These are the activations of a small network on made-up records, seen along a few directions, one row for each record.
After each row come some of the record's fields: L, D, K, T, E.
Not every record has every field; a missing one is left out.
The largest differences between rows may come from other fields.
(in the rows, 500 means zero)
Strong random noise was added to every row along 2 fixed directions; ignore it. To show where, here is one row again and again, with new noise each time:
[314 640 595 528 267 419 492 491 195 300 601 563 476 522 406 459 593 411
 554 576 383 525 515]
[417 609 659 493 402 397 435 517 508 473 499 540 476 558 523 377 549 484
 429 555 440 458 494]
[622 332 617 519 555 703 220 366 605 742 470 424 592 492 647 483 191 710
 413 356 563 543 399]
[482 450 590 533 413 609 333 403 368 534 546 480 551 492 527 498 347 582
 500 440 482 556 446]

[472 459 548 276 264 516 604 337 345 505 388 606 579 398 497 535 717 264
 607 534 608 658 438] => (K k4; T t1; E e2)
[563 535 518 452 582 400 558 616 744 547 494 509 448 611 537 459 549 539
 451 544 487 463 572] => (L l1; D d1; K k4; T t3; E e2)
[510 372 392 528 444 663 538 469 258 445 622 493 482 411 419 623 389 542
 637 499 515 589 472] => (K k1; T t3; E e2)
[364 550 469 540 441 446 493 476 226 406 609 440 477 434 469 491 467 504
 540 513 365 458 544] => (L l1; D d2; K k3; T t1; E e1)
[501 368 399 536 489 601 501 491 397 460 534 463 519 450 529 552 474 492
 575 468 578 547 433] => (L l1; D d2; K k1; T t2; E e1)
[455 593 614 466 458 308 554 566 632 492 407 531 456 625 481 382 644 414
 455 528 477 413 511] => (L l1; D d1; K k2; T t1; E e1)
[456 398 475 561 418 621 450 368 171 410 556 467 596 451 378 596 415 525
 636 402 517 611 444] => (L l1; D d2; K k2; T t1; E e1)
[521 459 465 529 453 702 529 436 350 568 547 554 610 554 361 744 372 557
 713 440 560 592 492] => (K k1; T t3; E e2)
[561 625 665 420 557 257 476 534 876 548 291 517 559 609 540 401 707 416
 381 587 560 345 489] => (L l1; D d2; K k2; T t2; E e1)
[450 599 467 568 532 420 661 642 523 374 531 556 465 522 456 466 672 456
 474 593 415 439 617] => (L l2; D d1; K k3; T t3; E e1)
[559 533 574 454 599 426 495 548 786 565 346 491 537 580 522 479 601 496
 446 512 549 445 447] => (L l1; D d2; K k2; T t2; E e1)
[449 593 546 409 418 491 645 458 482 450 479 567 526 524 429 549 639 398
 595 499 520 482 552] => (K k3; T t1; E e1)
[339 582 548 419 455 329 442 450 405 371 459 443 470 388 603 265 548 413
 355 553 405 412 445] => (L l1; D d2; K k2; T t1; E e1)
[675 328 430 568 614 765 380 438 523 670 479 410 631 472 489 677 218 673
 557 316 552 604 476] => (L l2; D d1; K k2; T t2; E e1)
[369 660 439 543 410 401 688 667 342 251 593 611 449 584 305 591 734 343
 663 591 417 464 584] => (L l2; D d2; K k1; T t2; E e1)
[604 492 436 516 606 592 518 615 631 554 471 556 520 616 413 586 536 541
 519 491 551 535 529] => (L l2; D d2; K k4; T t2; E e2)
[358 503 503 565 416 433 463 426 271 335 592 427 473 357 521 451 475 435
 422 557 340 493 511] => (L l2; D d1; K k3; T t1; E e1)
[622 370 499 453 604 481 353 365 728 728 290 423 553 379 794 332 332 641
 321 403 542 456 391] => (L l2; D d1; K k3; T t1; E e1)
[520 515 498 503 507 402 595 587 498 391 475 524 463 466 404 499 633 447
 529 559 497 461 518] => (L l1; D d2; K k2; T t2; E e1)
[320 493 452 479 412 422 510 495 297 336 569 480 422 429 559 405 586 378
 473 612 417 576 498] => (L l1; D d2; K k4; T t1; E e2)
[445 456 514 483 451 552 350 435 452 505 516 485 482 474 582 445 427 531
 485 483 525 529 438] => (L l2; D d1; K k4; T t2; E e2)
[570 360 408 580 494 745 379 365 253 574 568 421 646 480 448 721 207 619
 609 280 493 609 496] => (L l1; D d1; K k2; T t1; E e1)
[487 521 594 441 466 539 449 366 441 608 506 441 555 454 520 493 405 530
 503 400 508 506 466] => (K k3; T t1; E e1)
[653 302 425 534 590 672 500 523 505 540 495 477 514 468 540 644 402 621
 544 485 566 583 482] => (L l2; D d1; K k4; T t1; E e2)
[439 627 619 372 325 546 411 273 427 661 448 498 645 522 436 607 406 522
 563 375 561 523 482] => (K k4; T t3; E e3)
[403 738 601 414 355 269 599 430 552 420 461 608 522 560 495 364 774 293
 476 596 513 397 597] => (K k3; T t3; E e1)
[528 573 509 546 562 418 563 654 638 498 539 521 417 495 500 430 609 489
 486 530 497 456 555] => (L l2; D d1; K k1; T t2; E e1)
[385 523 497 436 370 497 626 444 332 343 492 564 501 474 478 480 625 351
 565 532 530 491 456] => (K k3; T t3; E e1)
[543 352 435 518 570 597 393 465 494 487 578 406 472 352 660 456 295 568
 354 530 446 501 413] => (L l2; D d1; K k1; T t3; E e2)
[497 605 584 481 591 389 520 635 760 540 404 540 471 586 494 505 580 505
 476 500 491 414 530] => (L l2; D d1; K k2; T t2; E e1)
[657 316 469 541 714 588 457 564 790 692 465 439 465 481 620 423 410 655
 384 460 551 414 534] => (L l1; D d2; K k3; T t3; E e1)
[365 512 468 549 413 442 528 484 245 374 592 470 462 449 421 486 528 484
 534 506 399 464 558] => (L l1; D d2; K k3; T t1; E e1)
[481 516 580 440 407 529 546 474 464 525 442 562 520 572 414 541 574 453
 572 529 568 517 496] => (K k4; T t1; E e2)
[379 602 608 209 269 319 622 385 555 494 289 665 600 525 442 538 810 243
 565 543 577 511 428] => (K k4; T t3; E e1)
[574 398 431 493 528 679 511 467 431 522 576 505 537 495 442 658 404 587
 611 446 561 606 530] => (K k4; T t3; E e2)
[597 396 430 492 529 626 578 516 515 524 512 551 505 520 452 664 475 543
 596 508 580 543 480] => (K k1; T t3; E e2)
[595 383 386 575 586 635 474 536 476 512 557 461 483 451 526 585 383 550
 536 456 516 507 454] => (L l2; D d2; K k1; T t2; E e1)
[476 537 574 476 571 444 477 486 600 528 450 480 567 539 511 495 482 554
 455 467 473 433 470] => (L l1; D d2; K k3; T t1; E e1)
[438 426 457 560 531 438 509 502 424 348 577 427 374 361 649 397 509 423
 359 601 393 429 494] => (L l1; D d2; K k3; T t1; E e1)
[531 328 455 519 554 643 400 458 435 563 506 426 507 469 605 540 349 609
 493 466 552 568 442] => (L l1; D d2; K k4; T t1; E e2)
[615 342 424 540 598 633 440 549 496 587 579 430 485 433 538 539 406 597
 497 476 586 572 517] => (L l1; D d2; K k4; T t2; E e2)
[484 482 534 400 379 693 449 314 386 630 457 464 650 427 518 598 352 467
 599 368 631 527 372] => (K k1; T t2; E e1)
[438 541 464 521 347 418 632 556 248 260 543 544 469 442 332 565 637 374
 618 544 436 520 528] => (L l2; D d1; K k2; T t2; E e1)
[429 498 448 513 464 474 500 464 425 431 496 513 515 468 579 409 444 459
 456 593 528 509 506] => (K k1; T t3; E e2)
[540 415 480 485 436 621 524 505 414 510 495 554 537 535 385 612 523 485
 614 491 616 576 485] => (K k4; T t2; E e2)

Which values does each new row have?
[425 560 549 517 543 423 411 511 594 457 510 431 435 487 644 293 425 498
 277 579 410 473 511] => (L l2; D d1; K k4; T t1; E e2)
[493 508 511 543 552 500 429 502 474 501 507 467 460 440 565 516 394 561
 461 459 437 473 469] => (L l2; D d1; K k2; T t1; E e1)
[576 480 474 501 634 507 541 577 643 520 525 494 486 538 487 512 512 598
 504 540 514 525 545] => (L l1; D d2; K k4; T t3; E e2)
[569 437 552 439 424 650 499 338 385 602 434 567 635 467 517 680 421 429
 590 507 630 609 479] => (K k4; T t1; E e2)
[590 445 576 420 523 580 497 427 677 663 428 507 553 518 539 479 518 523
 476 412 604 471 464] => (K k3; T t3; E e1)
[570 505 454 570 608 603 468 507 483 565 516 485 548 550 428 609 388 595
 543 416 458 529 538] => (L l2; D d2; K k2; T t1; E e1)
[655 324 475 474 606 654 481 515 581 617 490 476 467 445 564 534 364 607
 478 477 590 537 468] => (K k4; T t1; E e2)
[470 479 432 574 488 556 507 565 385 433 608 519 424 463 419 543 465 582
 559 530 440 534 580] => (L l2; D d1; K k4; T t3; E e2)
[629 364 403 562 618 654 547 585 566 483 518 509 479 468 488 605 492 549
 598 430 569 575 559] => (L l2; D d1; K k2; T t2; E e1)
[433 548 541 478 469 418 504 497 506 464 433 491 514 553 503 523 599 446
 500 508 480 462 484] => (L l1; D d2; K k2; T t1; E e1)
[409 370 440 544 473 490 412 377 279 387 624 381 445 327 603 421 325 464
 401 496 361 529 459] => (L l1; D d1; K k3; T t1; E e1)
[515 594 547 418 538 371 615 694 735 449 410 582 467 614 472 468 681 432
 459 606 510 433 547] => (L l2; D d1; K k4; T t2; E e2)
[535 318 497 521 496 633 352 333 377 613 535 380 580 425 561 533 323 617
 488 330 534 554 437] => (L l1; D d2; K k3; T t1; E e1)
[570 481 432 535 576 619 514 567 511 511 504 543 519 597 419 598 504 552
 536 488 499 560 535] => (L l2; D d2; K k4; T t1; E e2)
[520 424 487 539 445 570 541 504 409 427 503 518 532 512 437 513 524 475
 574 475 509 546 482] => (L l2; D d1; K k2; T t1; E e1)
[501 465 566 441 428 453 422 382 499 529 448 442 528 520 580 475 460 507
 446 405 499 456 399] => (L l1; D d1; K k3; T t1; E e1)
[580 450 414 584 560 557 582 600 527 455 530 545 456 493 465 631 525 521
 600 495 537 521 511] => (L l2; D d1; K k1; T t2; E e1)
[422 610 424 591 454 412 729 693 381 328 574 612 460 580 321 599 731 369
 675 613 479 501 598] => (L l1; D d2; K k1; T t2; E e1)
[480 424 441 523 416 577 353 267 223 507 481 399 559 341 639 451 249 519
 469 403 548 542 409] => (K k2; T t1; E e1)
[580 313 418 534 564 666 382 406 482 531 647 396 504 431 592 553 234 628
 494 444 486 560 493] => (L l1; D d1; K k1; T t3; E e2)
[691 362 418 550 665 701 425 523 621 652 502 438 555 500 490 578 366 664
 504 433 598 587 514] => (L l1; D d2; K k4; T t2; E e2)
[508 612 508 485 515 442 648 556 562 463 519 552 449 522 456 504 622 453
 516 560 479 420 576] => (K k3; T t3; E e1)
